A small network was shown many inputs. Here are its activations along a few directions, one row for each input.
Each table varies a few parts of the input and shows all the possible inputs, shuffled.
A made-up example of a description, with smaller parts first: one of 2 separate values, together with either a single point or one of 9 places along a line or (one of 5 places around a ring, together with one of 6 places along a line).
Shared parts are said once, and a part with two or three values counts as separate values.

Other details of the inputs shift rows strongly along two fixed directions, in all tables alike. That doesn't count.

Rows:
row 1: [-25 -46 -27 -58 -15 -29 -39  19   0 -29 -16  35]
row 2: [  9 -52   7  44  44  62  12 -63 -27  74   2 -49]
row 3: [  9 -44  30  62  17  57  10 -57 -12  35   0 -46]
row 4: [-23 -95 -74 -96 -24 -19 -61 -14 -35 -15 -34  35]
row 5: [ -17 -108  -38   -6   23   35  -38  -81  -55   53  -23  -21]
row 6: [-28 -30 -34 -51 -18 -46 -37  21  -4 -29 -12  35]
row 7: [ 18  46  17  -7 -25 -25  14  36  17 -42   6  12]
row 8: [ 26  88  35  31  -6 -28  32  32  17 -29  19  -6]
row 9: [ -3  42  -6 -54 -44 -63 -20  73  37 -74   6  53]
row 10: [-28 -36 -22 -41 -34 -41 -52  11  -4 -44 -12  29]
row 11: [-32 -95 -24 -24   2  13 -43 -32 -15  14 -12  10]
row 12: [ 16 -25   4  25  15  44  16 -51 -20  36   2 -37]
row 13: [ 42  92  17   8   4 -12  46  31  27 -17  22  -3]
row 14: [-10 -81 -55 -61 -25   5 -42 -36 -31 -14 -27  13]
row 15: [-20 -69  17  34  -3  31 -18 -43 -12  26  -4 -27]
row 16: [ 12  89  42  48  -3 -30  28  45  30 -20  28 -13]
row 17: [ 12 -44   2  53  31  60  13 -82 -32  59   1 -57]
row 18: [ 16  25 -13 -29   2 -17   9  23  -2  -2   4   9]
row 19: [ -8  18  -2 -41 -36 -46 -24  55  25 -61  -2  37]
row 20: [ 42 103  27  41  19 -10  53  11  11   3  24 -28]
row 21: [-26 -32 -24 -57 -21 -38 -35  26  -1 -30 -11  37]
row 22: [  4 -47  26  68  14  56   7 -62 -22  42   3 -52]
row 23: [-12  60  42  61  43  34  47  17  24  50  14  -8]
row 24: [ -1 -33 -46 -71 -13 -20 -28   9  -6 -16 -14  35]
row 25: [ 15  59 -32 -59 -13 -60   4  57   6 -39   3  34]
row 26: [-29  -4   6   1  -6  13  -8  18  17  -3 -11  23]
row 27: [-20 -52  12  45  27  32  -8 -41 -22  50   5 -34]
row 28: [ 11  31   6  -1 -20 -23   4  19   8 -38   3   6]
row 29: [  1  22  39  65   6  13  15  -2   7  18  19 -34]
row 30: [ 11  -8 -35 -68 -26 -22 -16  13   4 -45 -16  31]
row 31: [ 24  31  37  49   7  20  29  -5  14   6  17 -22]
row 32: [14 47 14 29 27 40 46 -5 12 32 -1 -8]
row 33: [-26 -53 -11 -15 -10  32 -15 -19  -3   1 -28  23]
row 34: [ 15  77  32  50  51  42  64   8  19  63  12 -16]
row 35: [ 13 124  34  27  11 -59  37  67  29 -17  32   5]
Each input here is: one of 5 places around a ring, together with either a single point or one of 6 places along a line.
- The inputs of row 18 and row 12 match in every part but the place on the ring of 5. If row 34 is changed in the same way as row 18 into row 12, which row does it become? => row 32
- Which other rows does row 13 become when the place on the line of 6 takes its other values? List them by row number. => row 12, row 14, row 17, row 20, row 30
- List by row number the other rows that have the place on the ring of 5 in common with row 33. => row 3, row 7, row 8, row 22, row 28, row 31

Rows:
row 36: [ 16  15   6 -12   2  -1  13  25  15  -4   8   7]
row 37: [ -7  10  22  16 -20 -12  -8  16  18 -36   4   5]
row 38: [-20 -17 -51 -70 -14 -29 -28   9  -6 -22 -24  47]
row 39: [ 13  15   7   0   4 -24   5  14   5 -12  17  -4]
row 40: [ -6  20   7   6  -9 -20  -2  23   0 -11   0   2]
row 41: [ 22  31  -4 -18  -4 -26   6  14  -2 -19   6  -2]
row 42: [ -4  21   7   5 -15 -16  -3  24   0 -11   3   1]
row 43: [ -19 -107  -52  -89  -33    4  -57   -9  -14  -20  -27   39]
row 44: [  7  33 -11 -11 -11 -23   9  16  -6 -17  -1   2]
row 45: [ 11 -38  29  56  30  37  10 -51 -18  50  16 -53]
row 46: [ 17  31  -1 -22 -22   2  14  12  21 -37 -10  24]
row 47: [  7 -93  -8  32  12  64 -15 -84 -43  55  -7 -55]
row 48: [-9 16 10  9 12 -7  2 15 18 10 10  6]
row 49: [ 13  54  18  51  39  23  48 -10   2  41  13 -25]
row 50: [  4  34  -8 -10  -5 -26   8  11  -9 -14   1   3]
row 51: [-12 -62  46 105  59  93  21 -82 -18 103  11 -75]
row 52: [-26 -86   5  30  13  31 -28 -54 -25  39  -3 -33]
row 53: [-32 -46 -28 -35  -2  -5 -31  -4 -11  -1 -22  29]
row 54: [-10  21  16  12 -22 -13  -9  15   8 -37  -7  15]
row 55: [ 13  58  35  58  13  40  49 -17  12  16   5 -19]
row 56: [  0 -80  -4  28  37  73   0 -82 -32  70 -13 -40]
row 57: [ -8  22   9   6  -3 -24  -2  19  -2  -9   1   3]
row 58: [ 26 106  38  52  -5  -7  48  18  20 -26  16 -15]
row 59: [-5 13 11  2  2  0  6 26 18  1  6  5]
row 60: [ 16  32 -11 -20  12  -8  16  15   8  -4   2  11]
row 61: [ 17  34 -10 -18  11 -11  11  11  11   1   2  12]
row 62: [  9  34 -11 -12 -18 -18   8  17  -7 -17   3   1]
row 63: [ -2  12  13   8 -14 -14  -4  25  11 -11  14  -8]
row 64: [-29 -33 -32 -47 -21 -41 -41  14 -12 -33 -18  33]
row 65: [-31 -74 -17  -7   3  31 -26 -30 -20  28 -26   4]
row 66: [10 16  4 -7 13 -6 13 17 13  0 12  8]
row 67: [ 23  32 -10 -27   0  -2  16  23  10  -9  -2  11]
row 68: [  2  35 -12  -2   1 -30   4   5  -5  -7   4   4]
row 69: [ -7  14  12  16   3 -23  -6  13  10  -1  15  -5]
row 70: [-6 23  4 -3 -6  2  5 27  8  1 -2 13]
row 71: [-34 -36 -26 -60 -43 -15 -41  16   4 -54 -34  62]
row 72: [-4 14 10  0 -4  4  4 27 18  1  9  4]
row 73: [-12 -77 -11  34  24  79   1 -79 -36  72 -15 -38]
row 74: [-36 -92 -71 -80 -26 -28 -61 -28 -39 -28 -34  36]
row 75: [ 19  30  -8 -13   2 -27   7  11  -1 -17   9  -2]
row 76: [ 22  29   0 -12 -29 -16   3   8  13 -50  -5   9]
row 77: [ -3  11  13   9  -8 -18  -3  24  11 -11  10  -7]
row 78: [-21 -33   6  22  19  30  -4 -26 -13  38 -11  -8]
row 79: [ -8  13  11  13   3 -22  -3  17   8  -7  14  -5]
row 80: [  0 -85 -33 -26  -8  19 -34 -48 -34   8 -20 -14]
row 81: [ 32  75  40  47  21 -20  37  22  21   9  37 -25]
row 82: [-13 -67 -21 -48 -32   7 -30 -11   4 -36 -23  36]
row 83: [ 19  32  -8 -11   2 -30   2   7   2 -11   9   0]
row 84: [  9 -50   5  15  -2  23 -10 -27 -15  18   9 -29]
row 85: [ 10  81  37  59  20 -20  30  24  13  14  25 -17]
row 86: [ 31  33  42  58  20  14  36  -2   7  25  28 -46]
row 87: [ -9 -34 -30 -63 -11 -25 -30  12   5 -21  -9  39]
row 88: [ 14  12  16   3 -23 -14   1  13  17 -43   5   5]
row 89: [  3 -41   8  10  21  32   2 -28  -7  33   2 -14]
row 90: [  5  35 -13 -18  -1  -4  17  20   4  -4  -7  15]
row 91: [ 14 -32 -11  -4   7  45   4 -30 -13  31  -6 -15]
row 92: [-11  12  21   7 -14   4   2  19  25 -23   0  17]
row 93: [-11  25   3   6  11  -9   3  15   9  10  -1  15]
row 94: [-19 -19 -49 -81 -21 -26 -26  15 -10 -31 -28  49]
row 95: [  8  69  39  49  29   1  41  30  29  19  28 -15]
- The inputs of row 69 and row 48 match in every part but one. If row 74 is changed in the same way as row 69 into row 48, which row does it become? => row 49
- The inputs of row 70 and row 42 match in every part but one. If row 36 is changed in the same way as row 70 into row 42, which row does it become? => row 86
- What do these inputs look like to the network? => one of 2 separate values, together with one of 5 places around a ring, together with either a single point or one of 5 places along a line
- Which other rows does row 58 become when the choice among 2 separate values takes its other values? List them by row number. => row 55
- Which other rows does row 77 become when the place on the line of 5 takes its other values? List them by row number. => row 52, row 63, row 69, row 79
- Which other rows does row 62 become when the choice among 2 separate values takes its other values? List them by row number. => row 73
